These are the activations of a small neural network, seen along a few directions. Each row is one input.
Each table varies a few parts of the input and shows all the possible inputs, shuffled.
A made-up example of a description, with smaller parts first: one of 4 places along a line, together with either a single point or (one of 2 separate values, together with one of 5 places around a ring) or one of 11 places around a ring.
Shared parts are said once, and a part with two or three values counts as separate values.

Other details of the inputs vary at random and push rows far along two fixed directions, the same in every table; ignore that.

A family of inputs:
row 1: [  0.1  24.5  -5.8  10.7   2.3 -17.3  -7.7  14.6 -13.7   9.8  22.6  18.0]
row 2: [ -1.5 -44.9  14.5 -36.4 -26.1  29.8 -11.8  19.1  23.2   5.5  -2.1  28.9]
row 3: [  7.4  32.2  21.9  -0.5   9.3  -7.1 -10.2   6.7  13.6   6.6   9.6 -26.8]
row 4: [ 30.4  23.8 -11.8 -30.9  24.9 -40.0 -12.5  16.9  -4.7 -15.0  31.5 -34.2]
row 5: [  9.0  36.1 -28.0  24.6  11.1 -25.4  12.5 -10.3   2.7  -6.8  -4.7 -26.1]
row 6: [-18.5   1.2  20.8  17.2  -9.9  43.4  16.3 -14.8   4.1  45.8 -29.1  47.6]
row 7: [ -7.0 -14.9  18.5  37.0 -43.6  20.2  27.3  -7.6   8.2  31.8 -39.9  33.9]
row 8: [  5.6  15.2  23.4  30.3 -24.6   3.9  25.0   8.0  -3.8  25.8  -2.5   8.8]
row 9: [ -8.4 -37.2 -31.3 -10.6   7.3  -2.7  -8.8  -6.4 -30.4 -50.5  24.1  -6.1]
row 10: [-11.3 -61.4 -14.1  -2.7 -42.6  31.8  -5.6  13.8  -4.6   1.3  10.1  70.3]
row 11: [-14.6 -43.5 -35.3   5.2  -2.8  -1.1   2.1 -13.7 -14.8 -41.5  -0.9  -7.7]
row 12: [-11.5 -30.5  14.6  -4.5  -3.3   7.9  -3.1  -2.1  14.6   8.2 -13.2   3.0]
row 13: [-15.4 -28.9 -49.9   3.6  10.8  10.0  -3.9 -17.4  -8.3 -34.9  -3.0  -0.4]
row 14: [  8.0  30.6 -35.5  -2.9  26.9 -35.2 -14.0   2.4  -2.4 -16.0  32.9  -8.2]
row 15: [  3.0  12.3  45.7 -16.2  13.3  10.8  18.1  -8.8   3.1   0.7 -25.1 -48.5]
row 16: [-12.4  18.6  65.0  13.0  -3.9  31.2  15.8  -9.2  12.8  54.5 -38.4   9.1]
row 17: [ 16.7  25.5  65.3  16.0 -30.3  48.7  33.0   9.7  19.4  78.9 -30.4  15.4]
row 18: [  2.3   0.2 -58.6 -14.8  20.9 -17.0 -27.0   0.2  -1.4 -37.7  47.8  -0.6]
row 19: [ 15.9   7.7 -15.5 -46.4  39.7 -29.7 -18.6  -7.3 -20.9 -35.8  17.1 -44.4]
row 20: [ 12.5  12.4 -25.3   1.0   8.7 -53.1  -4.8  15.4 -18.1 -27.0  36.3 -12.8]
row 21: [ 14.3  63.3  27.3  -2.8  30.0 -31.0  -8.1 -20.1  -2.3 -11.9 -12.5 -57.8]
row 22: [  7.3 -25.4   0.9 -34.9  12.8  34.6  -5.8  -3.4 -12.1 -12.4   1.9  -9.0]
row 23: [-10.5  13.0  24.8  23.1 -26.3  37.3   5.7  -3.3 -11.9  33.2 -21.1  50.3]
row 24: [ -8.5 -11.3  46.6  17.8  -8.0  36.4  22.1 -13.3  16.9  25.1 -39.9 -11.4]
row 25: [-18.1 -65.4 -63.7 -14.8  -5.5 -21.7 -19.7   0.5 -13.6 -49.2  24.5  20.0]
row 26: [ 13.9  46.8   1.8  37.6   0.3 -44.6  25.4 -12.3  -4.1  -1.9 -13.0 -48.0]
row 27: [ 12.5 -51.4 -46.2 -62.1   2.7   7.4 -43.4  16.2  -4.0 -42.5  40.3  14.7]
row 28: [-20.9 -81.1 -58.6  -7.2 -39.0  48.1 -18.6  11.7  17.1  -3.6   5.0  87.8]
row 29: [  6.5 -45.0 -22.0 -53.2  -2.6 -21.4 -31.4  45.9  22.8 -23.3  46.6   9.4]
row 30: [-20.7 -32.5 -21.2  15.3 -17.4  26.2  10.3  -6.8   7.5  21.5 -22.0  47.5]
row 31: [ -6.5  20.8 -16.4  -0.2  34.2  -9.5 -10.7 -20.0 -41.2 -40.7  11.1 -28.5]
row 32: [ 10.4  73.9  18.0  29.4  13.3 -21.6  11.1  -8.4 -22.5  11.0  -0.5 -30.1]
row 33: [ -2.4  79.6  50.8  39.7  16.3 -10.8  30.7 -28.8 -29.2  38.8 -39.6 -22.1]
row 34: [ 21.3  37.9  25.5 -16.6  13.1 -29.3   5.7  10.6  13.1  -3.7   3.1 -58.1]
row 35: [  7.7  60.6  65.4  25.7   0.8  -6.7  15.5   7.9  20.7  53.2 -22.5 -16.1]
row 36: [-11.3 -48.9 -44.1  11.7 -30.7  21.4  -2.9  27.0  24.5  21.2  10.7  74.6]
row 37: [ -8.2 -13.7 -26.3  -6.2  -4.1  22.9 -14.0  -7.1   2.0  -6.1   9.3  41.2]
row 38: [-17.3 -41.3   2.1   5.0 -23.7  19.2   9.3   4.7 -15.0  11.5  -0.9  46.0]
row 39: [ -7.3 -58.4   1.5  -1.8 -36.4  37.0 -11.9  28.8  37.0  20.0  11.1  43.7]
row 40: [ -6.4  10.8 -36.5 -11.4  40.1  -4.9 -12.9 -24.7 -20.2 -46.9  15.0 -25.4]
row 41: [ 17.7  38.6  18.0  11.2  16.9 -50.8   0.9   7.8  16.4   1.3   1.4 -48.5]
row 42: [ 13.2  16.1 -40.3   9.8  10.8 -71.7  -3.1   4.2  -9.0 -36.3  21.5 -33.1]
row 43: [ -0.7  -1.0  45.6 -18.7  -0.7   9.0  14.8   2.0  10.4  23.3 -24.4 -12.2]
row 44: [-12.3  12.5  71.1  19.2  -8.6  61.6  23.0 -14.0  13.5  52.2 -47.1   4.7]
row 45: [ 16.0  22.6  -2.5  -8.6  23.6 -46.2 -14.0 -14.5   4.4 -38.0  -0.7 -58.9]
Each input here is: one of 5 places along a line, together with either one of 4 separate values or one of 5 places around a ring.
The inputs of row 33 and row 1 match in every part but the place on the line of 5. If row 12 is changed in the same way as row 33 into row 1, which row does it become?
Answer: row 41
The inputs of row 13 and row 5 match in every part but the place on the line of 5. If row 44 is changed in the same way as row 13 into row 5, which row does it become?
Answer: row 3
Change only the choice among 4 separate values in row 27. List by row number the other rows that result.
Answer: row 2, row 21, row 45
Change only the place on the ring of 5 in row 28. List by row number the other rows that result.
Answer: row 7, row 10, row 23, row 37
Start at row 32 and move only the place on the ring of 5, one step at a time. The first step leads to row 18. Which rows follow, in order?
Answer: row 5, row 26, row 8
Change only the place on the line of 5 in row 2. List by row number the other rows that result.
Answer: row 15, row 29, row 34, row 43

A family of inputs:
row 46: [  0.8 -27.1 -15.2 -29.4  -2.0 -22.3 -27.2  31.3   0.1 -21.4  43.2  10.1]
row 47: [-16.8 -22.4  46.5   7.6 -25.8  58.1  17.9  -4.3  -1.0  40.6 -34.1  41.8]
row 48: [ -3.1 -34.8 -15.1   0.8 -31.1  13.6  -2.9  23.2  30.0  16.4   2.4  40.4]
row 49: [  6.7  45.8  39.3  29.2  -3.4 -12.3  20.8  -6.5  20.2  35.3 -34.4 -20.5]
row 50: [ 16.8  50.1  46.5  13.7   5.6  -9.0  14.5  -1.0  13.5  24.8 -14.0 -37.7]
row 51: [ -3.8  69.5  39.3  26.4  17.6  11.2  20.0 -26.8  -4.9  37.4 -33.3 -16.1]
row 52: [ 10.5  75.5  24.3  42.4  18.2 -19.8  27.9 -30.0 -24.0   7.6 -23.7 -44.4]
row 53: [ 19.4  29.7  18.9  -9.0  10.2  -4.8   4.8  -2.9  15.7  10.7 -15.7 -34.6]
row 54: [  1.1  33.5 -31.6  33.2   8.4 -19.6   8.9  -9.6  -8.8   4.2  -2.0  11.3]
row 55: [ -8.8 -41.9 -46.3 -21.2  10.9 -12.2 -23.4  -2.4 -12.8 -58.7  27.1 -13.5]
row 56: [ -0.9 -43.6  19.9 -46.2  -8.1  28.9 -25.9  34.1   9.2  12.5  27.2  28.6]
row 57: [-17.0 -53.8   8.2   4.1 -25.6  48.3   5.6   7.5  23.2  18.3 -11.3  36.4]
row 58: [  5.4 -14.8  54.0  -9.9 -30.4  47.6  12.9  28.3  17.0  59.8  -9.1  36.2]
row 59: [ -3.8 -37.4   2.2  -5.0 -23.2  35.2  -9.8  18.7  30.7  14.8   2.6  27.9]
row 60: [ 12.0 -10.0  -6.1 -52.5  25.6 -16.0 -35.6  11.9   5.7 -29.8  33.2 -24.9]
row 61: [ -1.3  23.5 -73.6  -0.5  40.4 -53.8 -30.0 -12.1 -24.2 -57.5  38.6 -17.6]
row 62: [-14.6 -53.1 -26.8  -4.5 -18.3  25.2 -11.2   5.9 -10.6 -20.5  16.8  33.1]
row 63: [-12.8 -50.3   6.9  -7.4 -28.5  50.3   8.7   3.4   6.0  16.6 -18.5  43.0]
row 64: [-11.7 -32.8 -42.4  -3.0  -1.4 -18.2 -16.7  -1.6 -20.2 -39.0  21.8  12.7]
row 65: [  2.7  33.4  48.6   2.1  22.1   3.7  19.5 -22.6   7.0  14.2 -40.7 -44.7]
row 66: [ 15.9   7.2 -13.2 -35.1  27.1 -41.2 -28.9  20.0  -9.4 -43.3  48.2 -46.9]
row 67: [  6.4  30.4 -57.0 -17.1  41.7 -36.1 -23.0 -12.9 -22.5 -51.3  32.8 -34.0]
row 68: [  5.7  42.8   4.3  45.8  -3.9 -17.1  30.2 -16.2 -17.6  20.5 -21.7   3.0]
row 69: [ -2.9 -30.2 -53.7  -6.5   6.5 -29.8 -11.1   1.2   2.4 -41.0  20.9 -11.2]
row 70: [  1.3 -27.3  13.0  -3.4 -33.8  10.0   3.8  36.1  13.9  27.7  14.5  41.9]
row 71: [  8.5  34.7  34.2  10.9  13.2   0.8  28.1 -21.3   6.6  16.4 -38.9 -42.7]
row 72: [ -8.8 -22.6   1.9  36.1 -40.3  21.1  27.0   0.5  -5.6  31.5 -22.1  47.8]
row 73: [ 29.7  71.2  43.8  -4.7  25.0 -28.9  14.6  -9.8   3.7  15.5 -15.5 -64.8]
row 74: [ -9.2 -42.5 -33.8 -45.5  22.8  -4.5 -32.1  -3.4 -13.5 -58.0  22.2 -13.2]
row 75: [-16.7   1.8  12.0  39.1 -26.8  55.4  15.9  -1.9   8.9  50.6 -19.3  57.0]
row 76: [ -5.4   1.8 -14.7   8.5   9.9 -31.0   0.0 -15.4 -14.8 -25.8  -4.2 -24.4]
row 77: [ 10.9  67.1  31.9  30.0  11.1  -2.4  33.4 -26.8 -20.4  23.6 -31.3 -25.0]
row 78: [-18.9 -58.1 -26.9  -6.0 -14.1  12.4 -11.6   7.5  14.6 -10.9   9.8  31.0]
row 79: [ -6.6 -22.3  19.8   8.1 -26.9  44.9  18.6  -1.8  -4.8  26.4 -22.5  35.0]
row 80: [  0.7 -26.5 -23.9 -24.8  -2.2 -18.6 -28.2  20.8  12.3 -21.8  35.4  12.1]
row 81: [  9.8  52.3   3.2  35.7  13.7 -50.1  29.8 -28.0 -18.9  -7.3 -28.1 -56.2]
row 82: [  0.3   7.5 -44.8 -35.4  44.2 -37.1 -33.7 -14.3 -34.1 -69.3  39.8 -33.9]
row 83: [ -1.7 -34.4  21.7 -28.7 -11.8  41.0 -15.0  14.6  29.0  22.0  -6.8  25.1]
row 84: [  0.2 -41.1 -17.6 -14.6 -28.1   4.8 -12.1  29.8  22.5   5.5  24.2  43.9]
row 85: [  0.1  49.2   2.0  36.9  11.3 -27.9  15.6 -23.4 -24.0   2.8 -13.4 -12.4]
The inputs of row 65 and row 69 match in every part but one. If row 74 is changed in the same way as row 65 into row 69, which row does it become?
Answer: row 81
What do these inputs look like to the network?
Answer: one of 5 places along a line, together with one of 8 places along a line
Start at row 84 and move only the place on the line of 5, one step at a time. The first step leads to row 80. Which rows follow, in order?
Answer: row 50, row 73, row 60
Change only the place on the line of 5 in row 72. List by row number the other rows that result.
Answer: row 47, row 62, row 64, row 79
